Each row below holds a small network's activations on one input, seen along a few directions.
In each table, some parts of the input vary, and every possible input appears once, in random order.
A made-up example of a description, with smaller parts first: line(4) and (point or line(9) or (values(2) and ring(8))).
Shared parts are said once, and a part with two or three values counts as separate values.
(in the rows, 128 means zero)

Other details of the inputs vary at random and push rows far along two fixed directions, the same in every table; ignore that.

Table:
R1: [126 139  95 157 137 136 143 123 135 118 120]
R2: [118 129 162 148 106 152 137 168 126 103 154]
R3: [ 93 104 193  71  95  73 131  60  90  93 109]
R4: [168 119 136 137 158 157 124 129 151 121 160]
R5: [112 155  88 160 158 137 125 124 125 145 130]
R6: [138 121 143 114 151  58 143  37 112 187 136]
R7: [160 114 107 136 159 153 160 123 130 137 147]
R8: [135 136 121 168 135 145 160 157 124 156 158]
R9: [105 138 149 102 127  74  88  70 116 197  97]
R10: [152 125 106 118 144 118 119 159 147 137 126]
R11: [152 102 125  93 120 152 133 159 129 114 116]
R12: [ 61 120 147  96  59 155 136 150 110   5  81]
R13: [122 124 107 118 100 134 114 155 139 107  91]
R14: [122 166 115 158 151 143  91 130 146 123 146]
R15: [155 128 125 144 117 134 119 175 140 176 148]
Each input here is: values(3) and (point or line(4)).
Changing only the values(3) part turns R13 into R1. The same change can be made to R11. Which row results?
Answer: R7
List by row number the other rows that have the values(3) part in common with R3.
Answer: R2, R4, R12, R14
Change only the values(3) part in R3. List by row number the other rows that result.
Answer: R6, R10

Table:
R16: [114 123 116 110 110 113 127 107 124 113  98]
R17: [184 140  85 177 175 187 140 185 166 134 173]
R18: [ 97 139 144 133 117 128 126 128 104 109 136]
R19: [ 90 137 121 118 117 120 138 124  97 120 112]
R20: [143 143 164 143 152  86 106  39 133 196 143]
R21: [ 70 120 121 107  81 137 148 154 102  72  79]
R22: [148 137 136 138 147  69 112  45 136 208 116]
R23: [115  98 149  77  79 157 132 191 106  88 101]
R24: [170 154  88 175 161 179  73 208 184 149 161]
R25: [ 90 132 122 121 114 132 140 120 107 114 101]
R26: [ 91 129 120 119 103 111 136 137 104 115 100]
R27: [146 140 142 112 141  71  79  70 133 232 112]
R28: [127 107 156 110 102 118 158 123 115 139 123]
R29: [140 100 139 102 103 135 151 137 119 100 121]
R30: [158 122 168 129 151  85 140  54 120 221 153]
R31: [156 147  84 179 170 182 109 171 169 105 168]
R32: [120 115 136 120 118 142 158 149 105 121 139]
R33: [143 143 161 153 145  73 105  55 146 215 147]
R34: [188 130  90 175 159 173 137 188 171 135 163]
R35: [ 96 122 128  95 111 122 132  98  98  95  94]
R36: [169 156  84 196 166 171 108 179 187 129 165]
R37: [104 101 141 105  83 141 167 178  98  82 117]
R38: [106 131 149 106 125 120 121 109 117  94 125]
R39: [ 87 131 148 127 107 140 133 124 111  98 122]
R40: [192 136  75 169 191 181 130 194 174 126 185]
R41: [110 126 152 102 107 107 119 114 123  92 117]
R42: [ 93 124 122  91 122 121 134 117 105  86  98]
R43: [186 129  78 169 178 188 133 186 170 126 179]
R44: [102 132 143 134 105 118 124 140 118 115 128]
R45: [ 82 111 118  86  94 127 138 151 104  48  78]
R46: [135 139 142 130 154  79 116  37 121 200 118]
R47: [115  93 143  81  92 140 158 167 109  54 108]
R48: [157 135 159 136 144  72  96  43 147 192 144]
What is each input in this table made of?
Answer: values(3) and (point or (values(2) and line(5)))
Changing only the values(3) part turns R23 into R27. The same change can be made to R32. Which row results?
Answer: R19
List by row number the other rows that have the values(3) part in common with R20.
Answer: R18, R24, R31, R33, R36, R38, R39, R41, R44, R48

Table:
R49: [127 125 110 116 113 162 145 178 140  79 107]
R50: [134 119 108 116 111 154 151 188 126  81 115]
R51: [136 150  97 173 149 130 105 125 148 153 125]
R52: [124 109 124 112 121 172 141 185 133  79 123]
R53: [127  92 165  90 100  98 148 115 107 128 115]
R54: [133 138 123 148 145 102 124  90 140 186 121]
R55: [114 124 156 112 123 112 113 120 123 127 132]
R56: [123 152 101 138 137 162 116 183 142  89 133]
R57: [140 145 132 156 142 139 111 144 146 159 164]
R58: [126 114 121 109 116 103 137 114 116 134 117]
R59: [134 151  97 157 150 118 102 130 159 143 140]
R60: [155 132 118 163 173 147 156 102 146 126 170]
R61: [148 135 125 154 147 122 107 143 164 146 151]
R62: [155 125 153 127 140 119 127 100 133 193 150]
R63: [125 124 157 117 108 131 120 115 112 137 129]
R64: [149 152 110 154 147 121 106 137 156 143 139]
R65: [137 116 163  84 122  81 138  77  94 165 115]
R66: [125 101 167  98  85 106 155 120  96 137 121]
R67: [143 144  93 146 159 136  97 122 147 143 138]
R68: [126 113 119 127 108 159 122 177 136  72 117]
R69: [132 131 137 113 114 112 115 107 126 123 105]
R70: [130 121 153 124  98 122 123 116 120 136 124]
R71: [146 136  94 137 161 138 115 126 151 153 141]
R72: [121  99 167  91 103 107 139 107 120 125 105]
R73: [101 138 129 131 127 121 112 103 108 132 105]
R74: [109 129  88 127 109 156 118 163 135  68 108]
R75: [ 84 134 143  99 110 101 114  98 104 113 106]
R76: [140 121 112 142 113 178 146 194 148 103 138]
R77: [ 92 132 165 123 117 113 154  76 100  83 134]
R78: [ 93 125 141 121  78 150 138 176 118  75 120]
R79: [170 114 125 137 158 133 130 151 140 157 157]
R80: [147 130 119 130 149  98 117  85 149 179 127]
R81: [116 119 156  82 113 114 136 100 106 124  99]
R82: [143 136  97 163 146 126 134 143 139 160 135]
R83: [139 138  99 157 158 133 130 141 129 164 142]
R84: [129 114 152 109 124 120 110 112 118 127 123]
R85: [ 98 122 132 127 111 166 162 131 106  29 127]
R86: [134 111 156 107 111 125 149 130 105 149 139]
R87: [116 161 105 169 159 130 105 133 141 154 140]
R88: [161 128 118 159 169 141 170 110 137 131 176]
R89: [100 153  90 168 129 154 120 178 144  96 122]
R90: [ 88 127 144 104 112 116 138  99 101 132  95]
R91: [113 126 154  90 110 110 116  93 102 116  98]
R92: [151 126 119 124 155  96 120  93 122 183 144]
What is each input in this table made of?
Answer: line(4) and (point or (values(2) and line(5)))
Changing only the line(4) part turns R53 into R61. The same change can be made to R88. Which row results?
Answer: R77
Changing only the line(4) part turns R89 into R54. The same change can be made to R64. Which row results?
Answer: R49
List by row number the other rows that have the line(4) part in common with R91.
Answer: R51, R63, R67, R68, R69, R70, R73, R74, R84, R85
Change only the values(2) part in R55. List by row number the other rows that result.
Answer: R61
